W = [1982, 3372, 7730, 7315, 8111]
The second entry from the end? 7315
The 2nd entry from the left is 3372
The first entry? 1982

data = [ -4 -38  80 -82 -34 -62 -44]
The entry just right of 80 -> -82
The largest entry -> 80
The 1st entry is -4

Read these off the row that follows.
1) Read off the minimum.
2) Read off the entry just left of the largest entry.
3) Read off the entry just right of the smallest entry.
4) Read off the entry just right of 37.
5) Read off the entry just left of 22.
[-33 -30   6  22  57   6  37   3 -80  43 -58  42   6  25]
1) -80
2) 22
3) 43
4) 3
5) 6

B =  58   47  -28  -41   28   18  -40  -39   16   13   53   26  -14
The entry just left of -14 is 26
The entry just left of 16 is -39
The entry just left of -41 is -28
The entry just right of the largest entry: 47
Which number is the entry just left of 53? 13

Read these off the matrix that follows.
1) Find the top-right entry.
2) Find the entry just left of the smallest entry.
3) Find the entry in the bottom-right corner.
4) Find the last entry of the smallest entry's row.
5) Find the second entry on the diagonal from the top-right corner.
6) Find the entry directly below the smallest entry.
7) Find the third largest entry.
8) Find the entry in the top-left corner.
[[  7  35  23  34  -4   7  -5   1   0 -49 -25  23 -12  48  38  65]
 [  2  33  27  28  -4  11  -3  -2   0 -46 -25  25  -3  52  44  45]
 [ 28  23  31 -18  47  -1  19  27 -10 -18 -25  35  32  13  42  24]
 [ 33  10  33 -27  50  14  30  24 -29  -2 -25  23  22  11  53 -61]
 [  9  28  20  46  -8  -1  10  -2  16 -35 -25  17  14  49  37 -23]
 [  8  27  21  50  -5  -3  13  -1  20 -36 -25  21  14  51  39  21]
 [ 30  24  26 -23  49  -3  16  26 -13 -14 -25  37  30   9  44  47]
 [ 26  23   3 -25  49  -4  18  26 -11 -12 -25  35  32   5  48  -5]
 [  2  36  21  34  -6   7  -8  -1  -1 -49 -25  25  -6  50  41 -29]
 [  6  33  26  32  -5  10  -5  -1   0 -53 -25  24  -7  43  37 -41]]
1) 65
2) 53
3) -41
4) -61
5) 44
6) -23
7) 52
8) 7

Read these off the grid that follows. Counting starts at 1.
1) Find the entry in row 1 and column 1.
2) Find the entry in row 1 and column 2.
3) Find the entry just right of the largest entry.
4) Find the entry directly below -2.0.
5) Find the entry in the top-right corner.
6) Find the entry at row 2, column 1.
7) Find the entry directly below the largest entry.
8) Find the entry at row 1, column 3.
[[-2.4 -2.2  1.3 -2.2  1.4 -2.1  1.3 -2.2 -2.3 -2.4]
 [ 1.5 -2.0  1.3  1.3 -2.3  1.3 -2.2 -2.2  1.3 -2.2]
 [-2.2 -2.1  1.3 -2.2  1.4 -2.1  1.3 -2.3 -2.3 -2.2]]
1) -2.4
2) -2.2
3) -2.0
4) -2.1
5) -2.4
6) 1.5
7) -2.2
8) 1.3

Questions about the matrix below. Rows and columns are numbered from 1.
1) Which number is the entry at row 2, column 1?
2) Which number is the entry directly below the smallest entry?
3) Which number is the top-left entry?
4) Which number is the entry in row 1 and column 3?
5) Which number is the entry in the bottom-left corner?
6) Which number is the entry in row 1 and column 2?
7) Which number is the entry just left of -44?
8) Which number is the entry in the bottom-right corner?
[[ 59  51  10  33  48  59  41 -49 -43 -60 -54  15 -18]
 [-36 -18  -1   5 -15  10 -31  -9  37 -39 -52  22  22]
 [ 46  53 -57  46  -3  19  56  -2  51  48 -21 -38  26]
 [-35   6  12  51  54  34  54  -4   1 -15  18 -43  17]
 [ 13  36   1  50  20 -19  62 -14  39 -31  35  26  39]
 [ 26 -56 -52   5 -19  -3  41 -10  23 -44 -16 -39 -15]
 [-55  59  60  34 -33  26  57 -35 -32  43  -9  21  16]
 [ 30 -39 -61  43   6 -60 -21 -46  29 -38 -52  61 -32]
 [ 33  60  25  56  62  60   6  60 -42  -5  -3  61 -64]
 [ 22  43 -60  42 -36  43  29 -58 -21 -27  30  -4  -1]
 [ 16  33   8  54  62   1  22 -57  30   7 -39  51 -17]
 [-59  43  44 -11  54  -6  32  48 -42  36  52  60  33]]
1) -36
2) -1
3) 59
4) 10
5) -59
6) 51
7) 23
8) 33

-39	2	-10	-7	-25	-2
10	-5	-37	-14	-30	-3
15	-9	-29	-13	-19	-4
-26	9	-3	0	-19	-6
41	7	-43	-7	-33	-7
-42	-3	-3	-8	-16	-2
-32	4	5	-1	-10	-5
-39	1	2	-4	-13	-3
-10	-9	-26	-14	-24	-2
4	25	-26	3	-41	-8
22	12	-14	3	-16	-10
29	-6	-29	-9	-16	-6
11	0	-45	-14	-40	-3
25	5	-8	2	-5	-10
Counting starts at 1.
Find the entry in row 2 and column 1.
Answer: 10
The entry at row 1, column 1 is -39
Find the bottom-right entry.
Answer: -10
Find the bottom entry of the column that holds the largest entry.
Answer: 25
Find the top entry of the column that holds the smallest entry.
Answer: -10
Find the entry at row 1, column 2.
Answer: 2
Find the top-right entry.
Answer: -2
The minimum: -45
Find the entry in row 3 and column 1.
Answer: 15
Find the bottom entry of the column that holds the smallest entry.
Answer: -8
The maximum -> 41
Find the entry just right of the smallest entry.
Answer: -14
Find the entry directly above the largest entry.
Answer: -26
Find the entry directly below -30.
Answer: -19
The entry just left of -30: -14
The entry in row 3 and column 3: -29

Questions about the array below. Counting starts at 1.
1) Report the entry in the bottom-right corner.
2) Report the entry at row 2, column 1.
3) Report the smallest entry.
4) Report the entry in row 1 and column 3.
5) Report the entry just right of the largest entry.
6) Report the entry directly below -13.
7) Report the entry directly below the largest entry.
8) Report the entry in the bottom-left corner.
 15   14   18  -24   17   33  -14    5  -15   -5  -25    7    8   30
 -5   15  -23    6    1   11   18  -25   -6   -3    9  -35  -17  -13
  2    7   25  -25  -18    5  -23  -10    7   11  -29   -7   18   -2
 16   17   26   -5  -21   18   -9   -7    3    4  -11   -2   24   10
-16   -6   -8    1  -14   10   -8  -16   14   19   -1  -33  -22  -21
-17   20  -23   13    1   12   18   11  -19  -26   -5  -17  -30  -19
-10   10  -16  -11   11    9   21   -7    0   -2   -2    2   12    3
1) 3
2) -5
3) -35
4) 18
5) -14
6) -2
7) 11
8) -10

Questions about the row below.
1) The entry just right of 33?
2) The first entry from the right?
3) The third entry from the left?
[ 33  77  23 -48  41  64]
1) 77
2) 64
3) 23

grid =
[[33 57 54 54 81 60 22 40 46 66]
 [40 29  9 15 44 24 25 38  5 27]
 [51 70 71 70 56 66 51 53 65 46]]
Report the entry just right of 44.
A: 24
Report the last entry, reading row by row.
A: 46
The top-right entry is 66
The smallest entry in the first row -> 22
Report the entry just right of 53.
A: 65
Report the entry just left of 60.
A: 81
Report the top-left entry.
A: 33
Report the entry just left of the smallest entry.
A: 38
Report the third smallest entry.
A: 15
Report the entry just right of 38.
A: 5

[[ 51  65 194 116 202 182  98]
 [ 76 185 124 165 146 156 165]]
Counting starts at 1.
The entry at row 2, column 1 -> 76
Which number is the entry just right of 51? 65
Which number is the entry in row 2 and column 3? 124
Which number is the bottom entry of the column that holds the largest entry? 146
The entry in the top-right corner -> 98

a =
[[  2   4  23  -9   7   6 -13  32  22  -9  25  -5 -15 -12]
 [ -7  -4  17  28 -12   7 -34 -11  14   8   6  13   5  50]
 [  3 -16 -14 -25  22  14   1  16   3  -1 -12   5 -14  17]
 [  0  34 -14 -11  18  17  -8  -9  -1   7   7 -22 -18  -6]
 [ -3  -4  20 -11   1 -22  28 -18  -6 -11  50 -28  11 -20]
 [  1 -24  21  20 -34  70 -40  -1  -8  -5 -27   8 -11  -3]
 [-20   3   9   9  52 -20  35   2  -9  -5  -8  31   6  -5]
 [  6   8  31  -6  -7 -22  -2  24  -9  12 -21  -3   2 -10]
 [ -9  -9   7 -41 -10 -33   1  -8 -12  -7 -23  -2   9  29]
 [  6  -6 -18   3  10   5  13   9  18  -1  40  26   5 -10]
 [-15 -10  14 -14 -23  37   3   2   7   3  26   7   1 -25]
 [  2  -2  16   7  -9  -3  10  12   6   1 -43  12 -26  -5]
 [ -1  -6 -12  -8   1   2 -26   0  -6  -3  41   2  -4 -51]]
Rows and columns are numbered from 1.
The top-left entry: 2
The bottom-right entry is -51
The entry in row 1 and column 3 -> 23
Read off the entry just left of the largest entry.
-34
Read off the entry at row 3, column 2.
-16
The entry in row 2 and column 2: -4
Read off the entry in the top-right corner.
-12
Read off the entry in row 3 and column 1.
3
The entry at row 2, column 1 -> -7
Read off the entry in row 1 and column 2.
4
Read off the entry in row 2 and column 3.
17
The entry directly below the largest entry: -20
Read off the bottom-left entry.
-1
Read off the largest entry.
70
Read off the entry directly above the smallest entry.
-5
Read off the entry just left of the smallest entry.
-4
Read off the entry directly above the largest entry.
-22
The bottom entry of the column that holds the largest entry: 2
Read off the entry just right of the largest entry.
-40
